Each row below holds a small network's activations on one input, seen along a few directions.
In each table, some parts of the input vary, and every possible input appears once, in random order.
A made-up example of a description, with smaller parts first: values(3) and (point or ring(11) or (line(4) and ring(8))).
Shared parts are said once, and a part with two or three values counts as separate values.

Other details of the inputs vary at random and push rows far along two fixed directions, the same in every table; ignore that.

Rows:
r1: 2	4	-26	-2	-1	19	2	-2	-3	15	19	20	13	5
r2: 5	19	-27	6	0	8	-1	0	7	9	22	22	1	-5
r3: -11	-10	3	-12	-3	6	1	1	8	4	7	10	17	15
r4: -14	5	1	-10	-14	4	2	-4	10	-1	5	7	19	0
r5: 4	20	-23	6	1	2	-7	-3	7	7	19	29	2	-1
r6: -17	-12	26	-12	-17	-5	0	7	34	-7	5	-11	6	7
r7: 18	5	-26	21	33	14	10	4	-45	12	-7	-8	-10	-6
r8: -4	-10	3	-7	-6	-1	-4	4	19	5	10	10	8	12
r9: -18	-15	28	-15	-20	-6	3	8	34	-6	1	-10	12	8
r10: -8	-4	-1	-6	-12	7	1	2	17	6	12	8	15	9
r11: -5	-4	33	8	5	-16	5	7	-4	-15	-30	-39	-8	-12
r12: -22	-21	28	-21	-19	-3	-4	0	25	-6	0	-3	22	17
r13: -10	-2	37	6	12	-18	4	1	-22	-21	-36	-36	0	-3
r14: 16	-24	28	0	-2	-17	0	0	-2	-16	-25	-43	-49	-17
r15: -1	-21	33	11	15	-12	-3	5	-15	-9	-32	-40	-9	3
r16: 26	3	-24	30	38	5	-4	5	-35	12	-3	-7	-26	-3
r17: -5	-10	26	-24	-36	-21	-10	-9	39	-19	-1	1	-19	-6
r18: -19	-1	28	-12	-19	-16	-4	0	29	-12	-6	-1	14	4
r19: 2	16	-24	3	-4	11	0	-3	2	10	15	21	12	-3
r20: 6	7	1	17	26	0	9	2	-39	-5	-26	-26	-8	-14
r21: 23	10	-32	-4	-13	3	-3	-9	7	5	20	24	-30	-17
r22: 2	8	-24	-1	3	18	9	3	-7	13	20	19	13	8
r23: -7	-6	1	-10	-3	6	2	3	5	5	12	12	17	18
r24: 20	17	-24	31	30	1	-4	-4	-43	6	-15	-3	-12	-12
r25: 12	-17	-2	-17	-21	-5	-9	-6	26	0	15	13	-27	2
r26: 5	8	6	15	23	-2	11	3	-36	-7	-23	-27	-6	-11
r27: -3	17	-24	-1	2	8	0	-6	-7	8	12	30	17	2
r28: 1	17	-27	2	1	9	-5	-10	-10	8	11	28	15	0
Each input here is: line(4) and (point or line(6)).
The inputs of r11 and r9 match in every part but the line(4) part. If r21 is changed in the same way as r11 into r9, which row does it become? -> r14
List by row number the other rows that have the line(4) part in common with r13. -> r5, r17, r18, r24, r27, r28
Which other rows does r6 become when the line(4) part takes its other values? List them by row number. -> r2, r5, r16

Rows:
r29: 28	21	-30	37	44	-1	-1	-1	-57	9	-16	-1	-16	-16
r30: 5	6	-41	-7	-2	23	7	-3	-2	21	33	36	7	7
r31: 8	13	-44	-8	-7	22	9	-4	-1	16	27	38	10	1
r32: -8	-5	28	-5	-9	-8	10	6	4	-12	-18	-26	5	-8
r33: -4	-3	4	-5	-1	5	5	1	0	0	8	-2	1	5
r34: 35	3	-32	38	47	7	2	8	-48	18	-7	-10	-24	-4
r35: 6	26	-40	5	-5	12	-3	-6	1	16	26	39	16	1
r36: -8	-25	26	-6	-1	-4	-1	1	-1	-5	-19	-25	0	6
r37: -24	4	0	-25	-28	9	5	0	41	3	30	23	25	7
r38: -12	-8	29	-4	2	-16	-1	-2	-4	-13	-25	-15	4	1
r39: -11	-6	26	-2	-5	-11	1	-4	-1	-13	-24	-21	3	1
r40: 32	3	-32	33	41	13	-4	-1	-55	13	-8	-6	-23	-6
r41: 8	5	-37	1	-4	19	-5	-3	6	22	32	38	16	8
r42: -16	6	25	4	-4	-13	-1	-1	3	-17	-22	-24	4	-8
r43: -21	11	-2	-27	-34	8	6	0	41	-1	23	24	28	0
r44: 16	-13	22	4	-14	-22	-6	-2	18	-14	-14	-21	-51	-19
r45: -5	-26	28	-4	5	-8	0	9	4	-4	-17	-24	-5	13
r46: 28	10	-35	35	42	13	-2	-1	-51	14	-10	-10	-21	-16
r47: 29	8	-45	-13	-18	4	-13	-14	16	9	36	42	-30	-11
r48: -10	-12	28	-3	-2	-6	9	7	2	-8	-11	-29	1	-2
r49: -11	-2	32	-1	3	-18	-5	-2	-3	-17	-21	-15	3	2
r50: -4	-20	31	-1	7	-9	-3	9	6	-7	-13	-24	-5	14
r51: -17	4	1	-29	-34	8	5	-1	36	-1	25	27	25	10
r52: -21	10	2	-21	-32	1	-6	-6	36	-3	23	31	28	15
r53: -16	4	29	1	3	-18	-3	0	1	-17	-23	-18	5	-7
r54: -8	-14	27	2	6	-9	-2	10	9	-7	-15	-27	-4	5
What do these inputs look like to the network? -> values(2) or (line(4) and line(6))
Which of the alternatives is r29? -> line(4) and line(6)

Rows:
r55: 18	-10	5	19	30	-2	-1	3	-35	-3	-21	-32	-27	-6
r56: -33	-3	23	-14	-10	2	2	4	19	-2	1	5	47	22
r57: 4	-20	35	11	14	-16	1	9	-9	-11	-32	-47	-22	-5
r58: 18	-3	1	19	21	-3	7	0	-41	-5	-28	-32	-27	-16
r59: -18	0	19	-20	-26	-7	2	1	33	-10	8	6	9	4
r60: 19	12	-38	10	7	15	4	2	-6	17	20	20	-9	-8
r61: -1	23	-35	12	19	21	8	2	-27	17	12	21	30	3
r62: -17	-11	19	-24	-24	-8	-6	-4	34	-7	6	9	11	9
r63: -1	-13	39	8	14	-22	0	5	-13	-19	-35	-41	-19	-4
r64: -16	-5	21	-15	-26	-12	-12	-3	38	-9	7	10	12	8
r65: 13	10	-36	4	4	18	2	-2	-9	15	23	20	-6	-3
r66: 13	14	-37	2	3	12	0	-7	-8	12	17	27	-6	-9
r67: -14	-14	19	-23	-27	-5	-2	-2	29	-5	6	7	13	13
r68: 14	21	-37	11	2	8	-6	-7	-6	10	16	27	-7	-9
What do these inputs look like to the network? -> values(2) and (point or line(6))
Which other rows does r66 become when the values(2) part takes its other values? List them by row number. -> r62
